[ 95 133 111 164  70 148 107  96 136  80 145  97  88  95 137 140 138 111
 144  85 107 145 166 144 153 144 142] -> tepi
[ 70 109  90 114 138 134 152 101 131 149  98 118 182 153  95  89 130 130
 165  93 167 103 150 125 167  95 140] -> pef
[ 97 133 111 165  70 147 145 104 148 137 171 137 148 139 138 174 118  96
 138 114 157 136 160 157 131 155 164] -> Vubi
[203 151 165 146 130 151  97 170 134 103 129 163  69  99 150  89 130 130
 164  93  70 177 170 116 173 135 166] -> vurip
[185 126 119  78 127  93 105 164  93 114 100 122  90 105 139 102 143 138
 110 151  73 132  67  94 107 123  75] -> doma
size: [203 151 165 146 130 151  97 170 134 103 129 163  69  99 150]	15
howmany tepi: [143]	0
tail: [ 89 130 130 165  93]	[167 103 150 125 167  95 140]
size: [203 151 165 146 130 151  97 170 134 103 129 163  69  99 150  89 130 130
 164  93  70 177 170 116 173 135 166]	27
key -> tag
[67] -> z51
[159] -> z494
[166] -> z650
[160] -> z460
[165] -> z290
join tepi 23: 	z650
tail: [133 111 164  70]	[148 107  96 136  80 145  97  88  95 137 140 138 111 144  85 107 145 166
 144 153 144 142]

[130 121 129 141 124] = Tozif
[129 129 133 124 129] = Gimi
[117 126 133 116 162] = vebu
[124 116 132 121 124] = sev
[124 116 132 120 126] = Lipud
howmany Gimi: [129]	3
tail: [124 116 132 121]	[124]

[143 107 196 201 184 194 168 129 152  99  97  72 152 179 171  77 140  57
  70  67  58  58 147 127 155 184 178 200  86 175  69  78 109] -> ved
[103 203  66  98 203  71 188 150 179  83 106 158  98 111 146 165 172  58
 110 184 103 176 168  76  58 134 197  57 204 185 195 126  55] -> dabub
[151 126 118 149  66 132  66 202 183  57 194 198  62  99 184 178 134 172
 186 138 184 125 100 149 101  58  72 145 162 174 138  86  75] -> nedi
[196 123  52 175 167 125 160  77 135 177 201  74 172 112 201 116 110 188
  67 131  93 170  99  65  88 154 193 182 153 119  86 106  53] -> zafi
[199 112 191 161 180 185 130 196 143 123 131 110 173 125 102  61 134 173
 186 138 197 185 195  97 173  71 120 171 195 109  83 144 109] -> pini
[150  93  92 139  96 147  67 156 201 103 198 121  80  70 164 111 152 201
 168 186 146 122 139  98 160 122 153 172 112  81 194 160 187] -> vudad
[ 78 147 171 136 114 197 109 169 150  72 139  80 178  87  89 161 135 176
 190 121 115 187 191 115 187 114  82 157 183 124 111  88 145] -> nas
howmany ved: [171]	1
key -> tag
[86] -> z969
[153] -> z974
[183] -> z73
[112] -> z83
[110] -> z770
[119] -> z186
[154] -> z513
join zafi 29: 	z974
size: [103 203  66  98 203  71 188 150 179  83 106 158  98 111 146 165 172  58
 110 184 103 176 168  76  58 134 197  57 204 185 195 126  55]	33
tail: [134 172 186 138]	[184 125 100 149 101  58  72 145 162 174 138  86  75]
tail: [173  71 120 171 195]	[109  83 144 109]

[116 134 133 116 130 123 117 129 123 162] = Subo
[120 138 132 134 118 128 106 129 124 162] = Kapa
[140 136 133 134 118 129 135 129 124 151] = peze
tail: [118 129 135 129 124]	[151]
size: [120 138 132 134 118 128 106 129]	8
Table of tags by key:
[124] -> z512
[129] -> z517
[117] -> z476
[122] -> z552
[128] -> z32
[123] -> z954
[118] -> z531
join Subo 6: 	z954
size: [120 138]	2
tail: [106 129]	[124 162]
tail: [129 123]	[162]
tail: [134 118 128]	[106 129 124 162]

